Each row below holds a small network's activations on one input, seen along a few directions.
In each table, some parts of the input vary, and every possible input appears once, in random order.
Descriptions start from the smaller parts, as in this example, which fits no table here: one of 4 places along a line, together with either a single point or one of 11 places around a ring or (one of 3 separate values, together with one of 8 places around a ring).
Shared parts are said once, and a part with two or three values counts as separate values.
In the rows, 128 means zero.

Other details of the inputs vary at random and push rows far along two fixed directions, the same in every table; ignore that.

Rows:
row 1: [112 176  84  88 123 148 134  88 139 132 101 156 108]
row 2: [115  80 140 152  84 186  54 162 145 113 119 131 109]
row 3: [150 136 128 124 147  87 172 129 112 164 156  97 147]
row 4: [113 178  86  87 129 150 144  80 146 121 102 151 119]
row 5: [112  78 148 152  83 209  78 152 159  89 132 117 139]
row 6: [109 161 116 114 148 145 132  82 137  82  93 163 126]
row 7: [104 166  92  92 131 159 121  81 128 123  99 176 125]
row 8: [138  40 172 166  88 124 120 229 139 148 189  85 148]
row 9: [121  87 143 157  81 184  69 164 169  89 115 107  89]
row 10: [141 126 133 130 149  87 137 130  86 172 144 129 136]
row 11: [141 125 150 143 154  88 157 131 102 130 147 111 160]
row 12: [116  77 144 158  89 184  50 163 152  98 113 131 102]
row 13: [152 142 130 128 148  65 149 136 100 172 138 110 116]
row 14: [106 162  96  97 135 160 129  81 133 116 104 169 137]
row 15: [127 110 143 132 153  84 169 152 105 146 163 144 169]
row 16: [133 101 150 155 131 120 106 147 120 118 131 119 127]
row 17: [144 113 140 147 122 107 110 156 130 139 129 107  99]
row 18: [153 140 128 124 145  74 153 133  98 183 146 110 120]
row 19: [152 139 145 136 150  72 174 134 113 141 149  92 144]
row 20: [152 139 142 129 147  81 175 130 112 152 154  93 150]
row 21: [117 177 109 105 140 139 145  81 153  85  91 148 105]
row 22: [107 164  98  99 139 163 137  75 140 103 103 167 140]
Description of these inputs: one of 2 separate values, together with either a single point or one of 10 places around a ring.
The inputs of row 2 and row 13 match in every part but the choice among 2 separate values. If row 7 is changed in the same way as row 2 into row 13, which row does it become?
> row 1
Change only the choice among 2 separate values in row 12. List by row number the other rows that result.
> row 17
Change only the choice among 2 separate values in row 21. List by row number the other rows that result.
> row 6

Rows:
row 23: [117  84 137 147  89 187  70 155 146 114 125 130 115]
row 24: [131  68 149 151  92 156 103 181 129 147 165  98 143]
row 25: [145 142 143 137 160  75 162 124 112 128 134 116 136]
row 26: [127 136 125 119 150 105 148 118 108 143 136 144 149]
row 27: [131 133 134 123 156  95 166 122 104 142 148 137 165]
row 28: [144 142 119 119 147  86 144 123  97 178 139 125 127]
row 29: [143 152 124 123 142  91 144 120 119 146 123 118 110]
row 30: [125 163 112 113 135 128 138 101 143 110 104 136 108]
row 31: [130  74 151 153  91 164 102 173 144 125 154  95 137]
row 32: [103  99 131 145  72 221  54 143 184  63  93 135  87]
row 33: [137 139 126 119 149  93 168 124 108 154 150 121 157]
row 34: [144 141 132 129 154  75 144 125  96 158 133 123 128]
row 35: [102 187  78  87 119 170 107  72 152 106  71 176  85]
row 36: [138 145 128 123 146  98 158 119 119 136 134 118 134]
row 37: [ 99 185  89  97 131 168 111  68 159  74  64 182  91]
row 38: [154 148 127 126 154  63 152 127  98 172 136 109 115]
row 39: [ 87 175  92  91 131 187 135  67 164  64  83 191 138]
row 40: [137  39 180 179  93 154  97 201 136 122 174  80 155]
row 41: [138 137 120 116 147  89 155 126  98 174 147 128 143]
row 42: [129  72 162 165 102 158 100 172 144 103 147  99 136]
The inputs of row 35 and row 34 match in every part but one. If row 36 is changed in the same way as row 35 into row 34, which row does it become?
> row 42
What do these inputs look like to the network?
> one of 2 separate values, together with one of 10 places around a ring
Change only the choice among 2 separate values in row 28. List by row number the other rows that result.
> row 23
